Each row below holds a small network's activations on one input, seen along a few directions.
Each table varies a few parts of the input and shows all the possible inputs, shuffled.
A made-up example of a description, with smaller parts first: ring(5) and (point or line(11) or (values(2) and line(6))).
Shared parts are said once, and a part with two or three values counts as separate values.

Other details of the inputs vary at random and push rows far along three fixed directions, the same in every table; ignore that.

Table:
R1: [-58  32  34  30   9  37 -55  28 -14  30  26  23]
R2: [ -7  15  -4  36   2  -5  -5  10  28   7 -19  -3]
R3: [  0  29 -20  26 -31  46  53 -14  13 -27  54 -44]
R4: [ 46  22 -20 -34 -16 -11  57   8 113 -36 -57  30]
R5: [-32   9  -1  47  18  20 -53 -16 -37  32  16  -2]
R6: [  7 -59  15 -44  35 -57 -26   7 -34  17 -19  29]
R7: [ -6   2  13 -18  17   3   3  15  -8  19   7  25]
R8: [-72  21  14  84  -4  50 -93  14   4  35  -1 -10]
R9: [  19   36  -22  -20    7   44   40  -15  -39   20   56 -103]
R10: [ -9  33 -14  36 -18  40  59 -35  11 -13  39 -52]
R11: [ 10  45  -9   8  -2  43 -11  -5  99  -6 -50  56]
R12: [-23 -31   4 -26  -5 -37  18   2 -28 -20  16 -14]
R13: [ 38  -6   5 -18 -13 -33  34   8  20 -46 -13 -14]
R14: [ 28 -34  -4 -13  12 -16 -44  12   0   9 -64  54]
R15: [  7 -42   1 -31  28 -45 -48   3 -22  37 -38  51]
R16: [-11 -58 -17 -31 -10 -52  48 -13 -61 -13  18 -29]
R17: [  7  24  26  31   7  -3   6  23  17 -12 -24  -6]
R18: [ -9  46   2  21 -16  26  50   9  13 -32  49 -34]
R19: [-55  30   8  68  11  38 -95  -1  -9  32   7  12]
R20: [-21 -10  20 -32   4 -19 -13  -5 -14   7   3  10]
R21: [ 13 -31  -3  16  -8   7   2  -5 -15  -8 -16 -21]
R22: [-35 -18  31 -16  31 -15 -33   7 -26  32 -17  33]
R23: [-21 -30 -13  -6   8  12 -23   5 -50  23  11  19]
R24: [  0  -8 -25 -13 -13  14  17 -11 -26 -19  39   0]
R25: [-51 -11   6  31 -16  29 -30  -5  -9  15  12 -16]
R26: [  1  39 -11  35 -16  35  61   2  27  -9  35 -30]
R27: [-69  22  27  52  16  27 -33  43 -20  33  17  11]
R28: [ 12 -42 -11 -69   5 -48  -6 -18 -18  -3 -22  40]
R29: [ 38  16  16   5  13   5 -23   4  26  23 -50  41]
R30: [ -2  -3  15 -15   5 -28 -17  -9 -21  -4  25  -5]
R31: [ -2  30   1   2   5  15  25 -29  -2  11  18  -3]
R32: [ -4 -26   0 -29  14 -41  29   8  -3 -12 -21  11]
R33: [ 41 -68 -13 -56 -11 -66   1  19   7 -26 -58  20]
R34: [-11  14   4  49  11  29 -38  10  56  22 -35  15]
R35: [ 47  15 -22 -46 -10  -2  46 -12  26 -25   7  30]
R36: [ -1 -27   5  -2  15 -47   9   8 -22  -3   1 -12]
R37: [ 27  49  22   8  -6  16  31 -21  14 -35  30 -31]
R38: [ 16  45  -2  34  -8  13  -9  22 108 -10 -45  22]
R39: [ -42  -15    6  -31   20   36 -107   46  -47   65  -10  -21]
R40: [   5  -63  -18  -46   -1  -61    5  -44 -106   -8   66  -39]
R41: [-18 -24  -9 -10 -21 -10   3  26 -10  -3   7   4]
R42: [  2   3  -6  -9   6  10  13  -4 -22  18  22  17]
R43: [ 72  15 -13 -12 -11 -20  55   9  74 -31 -60   7]
R44: [ 11 -14 -18   3 -14  24  38   3  22  -5  10  -3]
R45: [  6  36   3  21  -4  -1  32  -7  25 -37  31 -39]
R46: [ 40 -49 -16 -24 -27 -20  11  -7   9 -30 -26 -10]
R47: [ 43   0  17 -20   3 -11 -52  17  53  13 -74  71]
R48: [ -9   8 -15   6   5  17  14 -28  -6   7   7   2]
R49: [  6 -24  19 -13   1 -32  26 -27 -98  -6  58 -51]
R50: [ 25  56  -8  39 -25  43  28 -35   4 -28  34 -42]
Each input here is: values(2) and (point or (line(4) and ring(6))).
Changing only the values(2) part turns R18 into R27. The same change can be made to R13. Which row results?
Answer: R17
Changing only the values(2) part turns R10 into R25. The same change can be made to R34. Which row results?
Answer: R8
Start at R23 and move only the line(4) part, one step at a time. The first step leads to R48. Which rows follow, in order?
Answer: R5, R14
Change only the line(4) part in R29. List by row number the other rows that result.
Answer: R15, R31, R42

Table:
R51: [-39 -60  12 -20  10 -39 -43  16 -73  23   5  26]
R52: [ 10 -51  -1 -32   3 -48   6  -9 -49 -10   4  -2]
R53: [ 33 -44 -20 -58   5 -29  10 -24 -42  -2   6   0]
R54: [-15  -4  15  20   9   5 -56  18   7  23 -30  15]
R55: [ 38  24 -15 -14  -3   7  37  14  99 -22 -44  33]
R56: [ 14  17  -2 -26  21  23 -30   9  32  28 -33  46]
R57: [  2 -10   7 -14  12 -10 -47  29  29  15 -49  42]
R58: [-16  29   4  35 -10  18  13 -10  10  -8  18 -13]
R59: [ 65 -41 -31 -73  -9 -41  57  -8  11 -35 -14  -9]
R60: [ 28  30 -17  17 -20  19  59 -20  28 -32  18 -41]
R61: [-16  39   8  26  -1  24  24 -18 -22  -1  52 -43]
R62: [-8 20  7 26 -4  7  4 -3  8 -5 10  3]
R63: [-63  20  19  42  -2  28 -29   6 -31  21  33  -9]
R64: [ 5 22 10  3  9  5  8  3 20 -1 -4 12]
R65: [  2  47   9  36  -5  23  18 -18  10  -5  26 -32]
R66: [-35 -11   7  28   1   7 -51  21   7  21 -25  24]
R67: [-17 -23 -13  -3 -12  -7  28 -13 -63  -7  48 -52]
R68: [ 12  -3  -1   8  -5   9 -10   8  21  -3 -22   0]
Describe the family of inputs behind these rows.
Answer: values(2) and (point or ring(8))
Changing only the values(2) part turns R58 into R63. The same change can be made to R54. Which row results?
Answer: R57
Change only the values(2) part in R66. List by row number the other rows that result.
Answer: R55
